These are the activations of a small neural network, seen along a few directions. Each row is one input.
Each table varies a few parts of the input and shows all the possible inputs, shuffled.
Descriptions start from the smaller parts, as in this example, which fits no table here: values(2) and (point or ring(11) or (line(4) and ring(8))).
Shared parts are said once, and a part with two or three values counts as separate values.
In the rows, 128 means zero.

Other details of the inputs shift rows strongly along two fixed directions, in all tables alike. That doesn't count.

A family of inputs:
x1: [ 99 122 133  93 155 138 118 126 166 129 149 113 136 152]
x2: [100 145 122  87 162 143 113 134 160 134 154 129 125 141]
x3: [125 152 116 131 126 141 131 132 104 113 123 105 115 105]
x4: [137 151 125 135 105 133 133 139 128 129 133 133 122 103]
x5: [175 127 137 169 129  86 132 144  75 150  65 163 133 182]
x6: [128 115 130 153 115 144 132 122 119 128 130 121 141 102]
x7: [130 138 111 147 109 141 129 122 128 124 126 122 130 111]
x8: [120 140 113 128 108 136 144 136 114 128 134 140 123 102]
x9: [143 113 142 144 111 138 137 126 124 121 130 129 132 100]
x10: [147 137 146 132 177  81 103 129 123 151  90 173 121 218]
x11: [101 152 124  97 159 142 105 125 167 148 153 123 122 138]
x12: [159 130 126 191 135 103 142 149  98 155  73 155 138 166]
x13: [124 124 113 134 104 131 142 124 123 116 126 135 126 109]
x14: [128 133 113 139 116 137 126 125 110 104 124 104 119 117]
x15: [143 118 125 130 109 122 152 125 128 125 129 119 131 109]
x16: [126 123 121 140 111 137 131 133 103 114 127  95 125 122]
x17: [147 125 152 141 175  95 124 144 149 162  97 162 123 202]
x18: [127 108 128 143 115 138 121 132  98 111 133 102 129 111]
x19: [144 110 136 122  99 135 118 118  97 119 129 122 136 107]
x20: [131 157 132 119 108 132 132 117  99 116 134 128 126 108]
x21: [ 96 102 145  90 157 130 114 115 166 134 144 129 131 133]
x22: [141 134 126 140 103 132 134 127 134 117 129 130 121 112]
x23: [116 102 146  89 162 123 118 114 169 135 154 124 128 132]
x24: [102 129 123  94 156 138 110 122 169 122 150 124 128 149]
x25: [134 145 118 130 111 119 142 133 122 129 142 133 124 100]
x26: [124 117 122 131 103 133 151 127 122 124 119 124 133 110]
x27: [114 125 130  90 151 118 119 113 174 130 161 126 118 142]
x28: [124 111 128 142 116 138 132 131 117 114 125 122 147 102]
Each input here is: line(4) and (values(2) or ring(5)).
Q: The inputs of x2 and x28 match in every part but the line(4) part. If x4 is changed in the same way as x2 into x28, which row does it become?
A: x9
Q: Change only the ring(5) part in x12. List by row number the other rows that result.
A: x1, x15, x17, x26
Q: Change only the values(2) part in x5. List by row number the other rows that result.
A: x16

A family of inputs:
x29: [143 116 135 141 130 109 128 131 108 140 107 168 139 130]
x30: [ 98 157 129  63 146 133 109 106 177 128 171 131 111 141]
x31: [178 112 153 149 116  90 136 128 115 142 101 155 125 158]
x32: [ 85 108 140  71 167 139 114 120 171 136 167 126 129 123]
x33: [ 95 104 143  76 155 143  89  99 149 111 160  71 117 166]
x34: [137 111 101 161  48 163 173 120 112  92 132  86 145  50]
x35: [150 113 124 187 144 113 139 144 133 140  91 133 134 154]
x36: [107 117 161  62 152 132 100 105 166 146 176 133 132 125]
x37: [149 162 120 155 151 106 106 149  69 129  80 134 116 185]
x38: [140 164 105 176 142 123 133 158 124 143 103 144 118 145]
x39: [137 114 143 156 154 115 104 144  65 130  87 135 138 166]
x40: [112 116 103 145  50 187 164 124 102  95 149  93 151  11]
x41: [119 119 106 168  59 187 153 131 104  95 143  91 148  11]
x42: [ 83 155 114  80 155 148 116 126 185 136 169 114 117 143]
x43: [163 109 138 151 122  93 137 128 124 132  96 157 128 162]
x44: [153 105 131 155 134  95 148 139 122 132  96 145 129 153]
x45: [ 89 155 121  67 157 132 118 121 176 130 172 120 109 136]
x46: [165 167 137 140 122  99 135 132 102 147 104 166 116 147]
Q: The inputs of x42 and x40 match in every part but one. If x30 is changed in the same way as x42 into x40, which row does it become?
A: x29
Q: Describe the family of inputs behind these rows.
A: values(3) and (point or line(5))
Q: List by row number the other rows that have the values(3) part in common with x34.
A: x31, x33, x35, x43, x44
